Read these off the table that follows. Rows and columns are numbered from 1.
1) The largest entry?
2) The entry in the top-right corner?
3) The entry at row 1, column 2?
4) The entry in row 3 and column 1?
5) The entry in the bottom-left corner?
6) The smallest entry?
7) The bottom entry of the column that holds the smallest entry?
8) The top-left entry?
[[130 113 126 130 128 121 128 134 130 124 125 130 121 129 131]
 [136 119 135 122 130 126 129 130 137 124 130 123 118 127 133]
 [123 117 125 129 118 128 122 129 151 123 124 132 121 121 126]
 [132 115 132 129 128 117 131 132 131 123 123 129 117 130 129]
 [126 114 122 126 121 127 127 132 140 129 125 131 122 121 128]
 [126 115 122 131 125 133 123 136 141 131 124 128 121 122 126]
 [131 111 134 135 125 112 128 137 131 122 126 135 127 134 131]
 [131 117 120 122 126 129 129 136 126 132 131 126 118 126 131]
 [131 113 125 123 129 129 131 141 129 143 122 129 130 125 130]
 [131 118 127 126 124 132 122 132 135 126 139 122 120 128 135]
 [131 117 131 123 132 123 135 136 131 127 128 125 117 124 129]
 [135 115 128 127 130 126 125 128 133 123 130 127 124 132 137]
 [133 118 118 122 110 127 119 131 127 132 138 126 121 126 138]
 [134 118 131 127 133 131 126 131 136 124 130 124 121 130 134]
 [128 115 125 126 123 129 124 131 142 131 125 128 124 125 131]
 [133 115 125 126 124 125 126 132 128 130 129 127 121 130 134]]
1) 151
2) 131
3) 113
4) 123
5) 133
6) 110
7) 124
8) 130

Questions about the array below. Indices start at 1.
1) Find the entry at row 1, column 2.
2) Find the entry in the bottom-right corner.
3) Find the entry directly above 108.
4) Find the bottom entry of the column that holds the smallest entry.
5) Find the entry at row 2, column 1.
6) Find the entry at row 1, column 1.
7) Find the entry just left of the smallest entry.
[[126 125 130 125 146 132 128 122 111 124 126 134]
 [137 126 126 124 145 130 129 128 128 125 124 119]
 [130 133 128 129 132 126 130 132 151 125 131 122]
 [118 128 126 129 144 134 131 122 130 130 134 129]
 [127 131 126 127 113 126 128 123 111 123 127 129]
 [118 129 126 131 148 123 127 121 121 123 135 121]
 [126 133 130 130 135 124 125 130 107 132 126 115]
 [113 130 129 130 127 135 128 131 121 127 124 135]
 [120 129 128 129 121 123 128 124 139 131 122 153]
 [142 117 129 129 131 124 132 121 106 130 131 111]
 [126 132 128 132 122 130 131 124 137 130 131 112]
 [144 131 127 129 139 125 119 136  99 130 116 126]
 [114 128 128 126 117 125 130 128 134 123 133 135]
 [125 118 128 128 140 124 124 129 116 134 123 113]
 [129 128 125 134 126 136 125 124 108 129 126 138]]
1) 125
2) 138
3) 116
4) 108
5) 137
6) 126
7) 136

[[126 127 127 134 141 129 129 133 142 128 146 130]
 [123 128 136 119 129 118 121 126 129 140 134 122]
 [130 124 118 130 145 123 137 125 136 128 138 141]
 [126 130 130 138 131 130 124 129 131 122 137 126]
 [136 123 113 134 129 138 130 127 124 117 120 138]
 [127 128 130 128 133 125 126 128 136 131 139 126]
 [140 125 119 120 138 110 134 114 120 127 118 139]
 [124 128 133 129 115 136 112 130 122 127 127 117]
 [128 129 127 140 125 137 123 130 128 118 132 126]
 [130 126 123 126 143 121 134 125 137 132 139 136]
 [125 129 134 120 131 122 125 128 133 139 135 124]
 [143 120 105 130 131 133 136 120 116 115 108 146]
 [130 125 121 135 130 137 127 132 131 121 131 132]
 [121 130 141 120 127 119 117 127 132 141 138 116]]
Indices start at 1.
The top entry of the column that holds the smallest entry: 127
The entry at row 1, column 1 -> 126
The entry in the bottom-left corner -> 121
The entry in row 3 and column 1: 130
The bottom-right entry?
Answer: 116
The entry at row 2, column 2?
Answer: 128
The entry in the top-right corner is 130
The entry directly above the smallest entry?
Answer: 134
The entry directly below the smallest entry?
Answer: 121
The entry in row 1 and column 2?
Answer: 127
The entry just left of the smallest entry is 120
The entry at row 2, column 1 is 123
The entry in row 3 and column 2?
Answer: 124
The bottom entry of the column that holds the smallest entry is 141
